Each row below holds a small network's activations on one input, seen along a few directions.
In each table, some parts of the input vary, and every possible input appears once, in random order.
A made-up example of a description, with smaller parts first: one of 6 places along a line, together with either a single point or one of 9 places around a ring or (one of 3 separate values, together with one of 8 places around a ring).
Shared parts are said once, and a part with two or three values counts as separate values.
(in the rows, 128 means zero)

Rows:
R1: [160  98 132 165 183  91 106 178 151  69 118 144]
R2: [145  99 139 161 125 130 118 139 164  89 130 134]
R3: [128 112 151 151 113 150 130 115 157  98 137 125]
R4: [ 99 143 133 127  84 151 151  86 114 150 153 124]
R5: [164 123 147  37 158 147 117 159 135 168  24  53]
R6: [145 115  88 157 124 103 124 151 124 147 140 151]
R7: [ 94 146 162 118 128 149 136  96 129 108 146 124]
R8: [128 133  84 142 105 111 132 127 106 168 146 153]
R9: [116 124 161 131 148 141 124 116 140  83 135 128]
R10: [138 135  96 138 159  94 117 151 112 131 140 154]
R11: [102 153  97 124  83 132 147  95  91 176 155 140]
R12: [ 95 172 107 105 117 119 140  95  78 163 156 140]
R13: [ 88 164 145 108 117 145 142  90 104 136 156 128]
R14: [104 131 150 136  92 161 142  94 144 120 146 124]
R15: [120 152  98 123 140  99 127 130  90 158 149 151]
R16: [169  82 123 185 148 102 111 176 169  83 116 146]
R17: [174 107 133  53 121 160 127 163 150 178  24  55]
R18: [134 114 155 144 160 119 115 141 147  81 132 131]
Q: Changing only one part turns R9 into R3. The same change can be made to R1. Which row results?
A: R16
Q: What do these inputs look like to the network?
A: one of 2 separate values, together with either a single point or one of 8 places around a ring

Rows:
R19: [157  80 124 152 130 111 110 169 153 158 120 137]
R20: [166  98 141 138 178 110 111 175 155  60  82 113]
R21: [130 133 100 194 127 120 125 126 153  79 177 180]
R22: [135 103 151 141 177 108 103 163 148 108 139 144]
R23: [ 71 179 129 107 125 114 149  78  59 150 180 146]
R24: [ 80 152 124 163 122 101 144  93  80 113 204 171]
R25: [160 122 145  83 180 123 116 161 135  95  54  86]
R26: [149 112 125  85 130 129 120 157 129 197  95 103]
R27: [189  76 115 151 131 111 117 181 157 111  64 111]
R28: [128 165  78 102  93 152 139 110 119 180 118 125]
R29: [112 183  97  92 123 151 134 104 115 154 126 126]
R30: [ 55 135 189 132  57 180 160  37 113 119 193 118]
R31: [106 184 110 101 142 144 129 104 119 125 135 137]
R32: [151  94 209 113 116 186 137 129 192  60  58  54]
R33: [152  79 142 182 166 100 100 169 166  98 154 161]
R34: [115 156 106 155 140 132 125 116 138  92 161 161]
R35: [114  90 220 110 108 178 117 107 189 115 125  85]
R36: [ 92 164  98 107  75 123 157  84  59 203 164 132]
R37: [134 129 143  76 161 129 111 150 124 171 100 106]
R38: [ 96 127 118 205 112  92 142 100  99 101 215 186]
R39: [128 128 155  86 181 121 107 148 130 144 111 116]
R40: [ 94 140 170 128  73 215 152  61 179  92 141 114]
R41: [187  84 111 122 124 119 124 179 150 135  52  95]
R42: [133 144  74 139  85 141 138 121 134 164 131 140]
R43: [184  75 134 180 165  99 109 180 169  52  99 132]
R44: [182 104 114  84 131 132 126 171 135 153  38  74]
R45: [ 99 142  93 145  66 110 157  95  76 185 176 151]
R46: [ 77 178 117  99 106 122 152  79  56 176 170 134]
R47: [128 121 157 113 182 114 103 155 137 119 127 132]
R48: [ 73 169 131 136 127 107 144  85  69 125 194 161]
R49: [109 175 111 129 144 137 123 108 126 102 151 153]
R50: [100 132  98 176  74 102 151  97  84 162 187 165]
R51: [136 135  79 167  92 133 131 123 141 140 144 158]
R52: [155  90 120 125 122 118 117 167 143 180 109 124]
R53: [162 112 147 112 183 115 110 167 145  71  70 102]
R54: [167 121 134  78 163 129 119 162 131 122  45  77]
Q: What do these inputs look like to the network?
A: one of 4 places along a line, together with either a single point or one of 8 places around a ring
Q: Changing only the place on the line of 4 turns R24 into R22. The same change can be made to R38. Which row results?
A: R33
Q: Change only the place on the line of 4 in R41. List by row number the other rows that result.
A: R42, R45, R52
Q: Change only the place on the ring of 8 in R31. List by row number the other rows that result.
A: R21, R28, R29, R34, R42, R49, R51
Q: Change only the place on the line of 4 in R29. List by row number the other rows that result.
A: R37, R46, R54
